array([[3, 4, 6, 7, 6, 6, 4, 5, 3, 2],
       [1, 1, 3, 2, 1, 5, 5, 2, 4, 4],
       [5, 4, 4, 4, 5, 5, 3, 5, 4, 4],
       [8, 6, 5, 7, 5, 6, 2, 5, 4, 5],
       [3, 4, 7, 7, 6, 6, 4, 6, 4, 1],
       [3, 4, 6, 7, 5, 5, 3, 5, 4, 2]]) -> 5

array([[7465, 5224, 6859, 3517, 6239, 8813],
       [8252, 3984, 6721, 3899, 7090, 9446],
       [7456, 4146, 6308, 3792, 6617, 8670],
       [7931, 4776, 6919, 4326, 6887, 8820],
       [8573, 4973, 7018, 4161, 7120, 9737],
       [8232, 3929, 7194, 3429, 6231, 9823],
       [8238, 3169, 7208, 4502, 6924, 8616],
       [7829, 4824, 5436, 4227, 7709, 8533],
       [8916, 3262, 7355, 3716, 6456, 9318]]) -> 7456

array([[470, 527, 398, 246, 334, 478, 456, 221, 318, 479],
       [752, 302, 207, 189, 611, 728, 700, 273, 209, 745],
       [228, 287, 604, 460, 201, 233, 258, 444, 436, 229],
       [465, 564, 326, 132, 307, 485, 438, 142, 276, 484],
       [447, 466, 484, 486, 550, 446, 429, 563, 517, 452],
       [170, 403, 275, 864, 372, 114,  97, 827, 843, 140],
       [562, 411, 602, 311, 489, 578, 581, 343, 277, 572],
       [765, 213, 116, 126, 595, 767, 770, 230, 179, 767],
       [530, 364, 282, 362, 441, 531, 540, 371, 394, 529],
       [245, 216, 587, 490, 145, 213, 224, 393, 387, 223]]) -> 228

array([[0, 0, 0, 1, 0, 0, 0, 0, 1, 0, 0, 0],
       [1, 1, 0, 1, 1, 0, 0, 1, 1, 0, 0, 1],
       [0, 0, 0, 1, 1, 0, 0, 1, 0, 0, 0, 1],
       [2, 7, 2, 5, 3, 1, 3, 1, 5, 3, 2, 3],
       [2, 4, 1, 2, 1, 1, 1, 1, 3, 2, 1, 1],
       [1, 0, 1, 2, 1, 0, 0, 1, 1, 0, 0, 2],
       [1, 3, 1, 3, 2, 1, 1, 1, 3, 2, 1, 2],
       [1, 1, 1, 1, 1, 0, 1, 1, 1, 1, 0, 1],
       [0, 0, 0, 1, 1, 0, 0, 0, 0, 0, 0, 1],
       [0, 0, 1, 2, 1, 0, 0, 1, 1, 0, 0, 2]]) -> 0

array([[45, 36, 74, 47, 56, 24, 26, 53, 55, 64],
       [45, 36, 74, 47, 56, 25, 26, 52, 54, 64],
       [44, 36, 76, 48, 59, 32, 20, 50, 55, 70],
       [43, 36, 76, 49, 61, 33, 20, 52, 56, 73],
       [44, 36, 76, 49, 60, 33, 20, 51, 56, 72],
       [56, 30, 72, 42, 69, 26, 26, 60, 54, 68],
       [60, 34, 67, 44, 63, 25, 28, 56, 59, 77],
       [46, 35, 74, 55, 60, 33, 25, 61, 60, 76]]) -> 44

array([[365, 474, 381, 381, 488, 338, 402, 310, 513, 429, 359, 479, 550,
        387, 515, 387],
       [130, 278, 693, 333, 481, 843, 327, 736, 834, 582, 434, 133, 178,
        837, 690, 780],
       [625, 574, 599, 412, 573, 581, 488, 515, 480, 599, 298, 313, 520,
        416, 267, 413],
       [924, 723, 225, 646, 464,  35, 656, 156,  21, 345, 524, 903, 843,
         18, 202,  79],
       [ 80, 383, 287, 371, 466, 273, 355, 265, 651, 345, 451, 572, 539,
        524, 829, 481],
       [175, 301, 663, 347, 473, 793, 349, 701, 780, 562, 449, 191, 219,
        790, 670, 736]]) -> 625

array([[4542, 7006, 5309, 4930, 7658, 6750, 6320, 7076, 6227, 3477],
       [6517, 4266, 2693, 5161, 4975, 6675, 2248, 3347, 2662, 4413],
       [4293, 7306, 4947, 4655, 7309, 6615, 5966, 7277, 6263, 4499],
       [6091, 2893, 4121, 7205, 4871, 2475, 5321, 5568, 3920, 7143],
       [6472, 3994, 5696, 7696, 6793, 3012, 5174, 5819, 4290, 5761],
       [6327, 5035, 5750, 7132, 6514, 2161, 4507, 5633, 3564, 6053],
       [3967, 3229, 3839, 3574, 4284, 4804, 4254, 2872, 5157, 6240],
       [2887, 3821, 4593, 4344, 5122, 5630, 4286, 3733, 6120, 4698],
       [4577, 6464, 6425, 5735, 7924, 7210, 7040, 7036, 6350, 3094],
       [6810, 4380, 3948, 3986, 4022, 4870, 6375, 6594, 6223, 7125],
       [3893, 5392, 4160, 4978, 5924, 5978, 6299, 6715, 6824, 4468],
       [2940, 5129, 7685, 5974, 6460, 4317, 3201, 2160, 3266, 3409]]) -> 4293
---
[[ -4   1  -1  -4  -3  -1   0]
 [ -8  14 -71   4 -10   6   0]
 [ -2  -1  -2   3  -2   0   0]] -> 4

[68 45 33 44  2 47 52] -> 44

[-65  21  42 -72  41] -> 42

[-27   3  31  53  61  55  36] -> 53

[ -8  20  -8 -63 -61] -> -8

[  0 -21  62   2  46] -> 62

[-22 -53  25   0  12  -3 -55] -> 0

[-20  32  36   6 -23  62 -12] -> 6
---
array([[ 12, -44,  54,  22,  52,  20,  -7],
       [ 52,  20,  -7,  -5,  36,  42,  24],
       [ -5,  36,  42,  24,  25,  56,  22]]) -> 20

array([[-16,   1,  10,  21],
       [-54, -26, -35,  23]]) -> -26

array([[-19,   7,  14,  44,  16,  10],
       [ 60,   5,  21, -52, -20,  13],
       [-32, -28, -21,  -6,  -7,  -6]]) -> 5

array([[-12,   5, -41,  54, -20,  -1],
       [-37,  -5, -19,  17, -51,  26]]) -> -5

array([[ -5,  -6, -54, -47,   9,  10, -64],
       [-23,   6, -18, -11, -20, -22, -53]]) -> 6

array([[  1,  69,  25,  11],
       [-13,  17,  17,  15],
       [  7,  16,  18,  -7]]) -> 17

array([[-14, -20,   9,  -3,   4],
       [-54, -16,  49,  22, -15],
       [-12,  23,  18,  16, -29]]) -> -16
---
[43 13 66 45]	13

[[-51 -42  51  -5]
 [-59 -11 -39  23]
 [-34   4 -40 -31]]	4

[  8 -66 -45  27]	-66

[-49  -3  32 -62]	-3

[[-36 -68 -31  51]
 [ 27  59 -51 -27]
 [  5  14  -3 -37]]	14

[[ 24  21  12 -61]
 [ 12  34  -2 -43]]	34
